These are the activations of a small neural network, seen along a few directions. Each row is one input.
Each table varies a few parts of the input and shows all the possible inputs, shuffled.
A made-up example of a description, with smaller parts first: one of 6 places along a line, together with either a single point or one of 9 places around a ring or (one of 2 separate values, together with one of 5 places around a ring).
Shared parts are said once, and a part with two or three values counts as separate values.

Other details of the inputs vary at random and push rows far along three fixed directions, the same in every table; ignore that.

A family of inputs:
x1: [-30 -10 -14   0 -21  23  29  33  62 -27   3]
x2: [  3  14  32 -39  56 -13  -2 -21  -5  22  26]
x3: [ -6  12 -39 -32 -38  -5  21   7  85 -20   7]
x4: [-10 -12 -12  -1  62 -23 -17   5  45 -12   2]
x5: [-17  20  31 -26  -3  25  13  -9   1   0  35]
x6: [  9 -45 -30  35  21 -35 -29  -2  -4  -3 -40]
x7: [ 12 -33 -32  43  25 -45 -40   2  -5  -4 -25]
x8: [ 27  -2  20   8  13 -24 -10 -27 -48  25 -19]
x9: [ 26  -4  12   9   6 -24  -9 -27 -55  24  -7]
x10: [  5   2  39 -33  58 -10 -19 -21 -10  22  31]
x11: [-14  39  30 -21 -21  35  27  12  11   4  30]
x12: [ 13 -27 -35  33  23 -44 -31   8 -12 -12 -38]
x13: [-25   9 -21  11  -6  18  14  23  61 -35  16]
x14: [ -6 -15 -15  -1  64 -21 -27  16  48  -4  11]
x15: [  0   2  36 -39  55 -13 -13 -17 -13  24  28]
x16: [  8 -24 -39  37  28 -43 -35   6  -8   1 -35]
x17: [  2   6  36 -41  48   4  -7 -11   0  30  16]
x18: [-28  -2 -20  -5 -15  27  25  34  57 -34   0]
x19: [ 14  19  -1  18 -29   5   2 -11 -49  15  -2]
x20: [  7   4  12  13 -40  10   3 -15 -45  13 -15]
x21: [  1 -32 -43  42 -25 -15  -1  10  -1 -13 -31]
x22: [-11  -1 -53  51 -49   1   8  22   7 -24 -21]
x23: [-11  23  29 -28 -23  50  20   3   8 -13  35]
x24: [ 14  15   4  20 -46  15  19 -15 -42   4  -5]
x25: [ 14  11  39 -36  51  -3 -16 -11  -5  10  33]
x26: [  9 -42 -39  33  21 -37 -27   3 -10   3 -39]
x27: [-15   7  29 -34   1  26  10  -4  -3   9  31]
x28: [ 11  13  12  15 -44  13   0  -6 -41  14 -15]
x29: [  6  20  14  16 -58  19  15 -10 -36   2 -17]
x30: [-16 -18 -11 -11  52 -15  -4  11  51  -6 -11]
x31: [ -9 -28 -20 -18  57 -16  -8  22  39 -10   2]
x32: [  7  17   5  23 -57  33   1  -9 -38   3  -1]
x33: [ -4 -29 -38  47 -26  -8 -17  10   0 -18 -28]
x34: [ 23  -5   8   5   7 -15 -22 -22 -56  33 -11]
x35: [ 11  16  14  12 -59  21  12   4 -41  -2 -14]
x36: [-29   0 -20  11 -16  25  24  26  62 -37  18]
x37: [  0   4  36 -43  52  -1  -8 -19  -5  22  19]
x38: [ 18 -15 -30 -51  31 -47 -17   0  68  -2   0]
x39: [-13  25  31 -24 -11  42  18  -9   9  -3  31]
x40: [-13 -10 -14  -6  57 -22 -10  17  46  -1  -4]
x41: [ 34  -7  18   6   7 -11 -31 -20 -54  15  -9]
x42: [-11  29  29 -28   9  19  15 -10   2   3  28]
x43: [ 21  -5  11   6  15 -31 -20 -26 -58  27  -5]
x44: [-27 -11 -19   7 -23  34  21  29  64 -34  19]
x45: [ -9 -34 -10  -7  54 -12 -14  11  49  -8   5]
x46: [  1  21   1  17 -66  28  22 -12 -38  -2  -4]
x47: [ 18  -1 -64  15 -72 -24  -4   2  32  -9 -29]
x48: [ 33  -3  18  16   7 -18 -22 -27 -50  20  -3]
x49: [-17  39  20 -24 -18  37  38  -2   8  -5  37]
x50: [-12  20  32 -25  -7  30  23  -9   6  -2  34]
x51: [  0  -4 -36 -33 -31 -11  19   7  83 -14   9]
x52: [ 18 -26 -32  39  25 -41 -36   4  -9 -15 -35]
x53: [ -3 -12 -34  48 -43 -11  10  19  10 -24 -34]
x54: [-14 -23 -18  -9  61 -25  -8  14  42  -4   5]
x55: [ 30   2   9   3  15 -24 -16 -18 -59  18  -9]
x56: [ -2  -9  39 -40  51  -3 -17 -21 -11  24  23]
x57: [  3  -2  40 -41  40   5   6 -14   2  24  16]
x58: [-26  -2 -20   7  -9  25  12  23  61 -32  12]
x59: [ -5 -11 -47  45 -38   3   8  12   6 -23 -37]
x60: [-12  34  31 -25 -13  29  22   6   9   5  28]
x61: [ -4  18  29 -25   1  35   2  -2   5  10  37]
x62: [-26   9 -15   0 -13  15  24  43  57 -36   5]
x63: [ 24   2  22   7   6 -20 -17 -20 -50  27 -26]
x64: [ 10 -32 -41  34  24 -40 -23   0  -9   1 -41]
x65: [ 21   8  17  12  14 -23 -22 -34 -52  17 -17]
x66: [-14 -16 -15  -5  64 -23 -22  11  42  -4   2]
x67: [-30 -13 -20   5 -12  24   8  28  57 -28  20]
x68: [ 10  10  36 -33  67  -9 -23 -18  -6  27  29]
x69: [  6   1  37 -39  57 -11  -6 -18  -7  23  26]
x70: [-13 -18 -36  46 -53   0   5  28   9 -21 -33]
x71: [ 30   5   7  10  23 -24 -23 -24 -57  33 -15]
x72: [ 10  28  10  16 -57  20  18  -5 -40  -8 -11]
x73: [  2  21  12  21 -65  14  16  -4 -38  -1  -6]
x74: [  0   6  39 -39  54 -12  -5 -16  -4  25  21]
x75: [  8  22  13  24 -64  17  24  -2 -35   0  -8]
x76: [ 12 -20 -27  38  23 -52 -25   2  -3  -4 -48]
x77: [-26  -5 -16   0   2  13  10  37  56 -14   0]
x78: [-18 -30  -7 -13  45 -20 -10  20  45  -4  -4]
x79: [ -8  33  21 -28 -16  39  32   4   4 -10  32]
x80: [ -6  21  23 -34 -13  42  27   3   1  -4  27]
x81: [  8  10  14  19 -66  24  21  -1 -35   4 -12]
x82: [  8  11  10  12 -53  26   4 -10 -45  -7  -8]
x83: [-28  -3 -27   4  -9  17  32  28  55 -28  17]
x84: [ 43   2  -3 -28 -31 -40 -20 -41 -27  34  -9]
x85: [ 22  -3   9   8  12 -26 -17 -24 -61  27  -5]
x86: [  4   2  27 -40  51   2  -8 -11 -10  32  26]
x87: [ 12  -1  10  13 -39  12   4 -16 -47  10  -9]
x88: [ -9   3 -40  50 -40  -6  11  12  11 -27 -39]
x89: [ -1   8   1  16 -65  24  15  -9 -44   3   1]
x90: [-13  19  32 -30   3  30  13 -14   4   3  24]
x91: [-15  28  32 -32 -38  49  34  14  13 -13  26]
x92: [ -3 -19 -46  39 -41  -2   2  21   0 -28 -29]
x93: [ 10  15  16  19 -39  -2   2  -7 -46  11 -10]
x94: [-10 -19 -11 -12  64 -25 -19  14  41 -17   1]
x95: [-18 -33 -20 -15  54 -18  -9  18  40  -2   7]
x96: [-16  23  26 -34 -26  48  26   8   5 -11  32]
x97: [  2   1  36 -38  53   2 -19 -17  -8  28  21]
x98: [ 29  -6   8   4  20 -16 -25 -23 -55  35 -18]
x99: [ 13 -20 -39  39  27 -44 -21  -3  -6  -4 -42]
x100: [-14  40  34 -23 -15  28  31   3  11  -1  25]
x101: [-21   2 -13  -3   1   4  16  35  53 -33   2]
x102: [ 11   6   3  18 -57  27  21 -12 -40   5  -8]
x103: [ -5 -20 -45  43 -24  -7 -14  17  -1 -12 -33]
x104: [-12  13  23 -30 -19  42  36   0   5   3  36]
x105: [ 15 -27 -39  33  22 -48 -26   7 -12 -10 -34]
Each input here is: one of 5 separate values, together with either a single point or (one of 2 separate values, together with one of 10 places along a line).
Q: Changing only the choice among 5 separate values turns x11 into x93. The same change can be made to x40. Which row results?
A: x74
Q: Changing only the choice among 5 separate values turns x57 into x18. The same change can be made to x9. Which row results?
A: x105
Q: Change only the choice among 2 separate values in x27. List by row number the other rows that result.
A: x15
Q: Change only the choice among 5 separate values in x48. List by row number the other rows that result.
A: x7, x13, x14, x25
Q: Change only the place on the line of 10 in x88. List by row number the other rows that result.
A: x2, x4, x13, x42, x49, x65, x76, x99, x100
Q: Start at x63 and move only the place on the line of 10, one step at a time. The first step leads to x29. Which rows follow, in order?
A: x30, x59, x64, x46, x37, x90, x39, x58
Q: Change only the choice among 5 separate values in x61. List by row number the other rows that result.
A: x41, x44, x58, x67
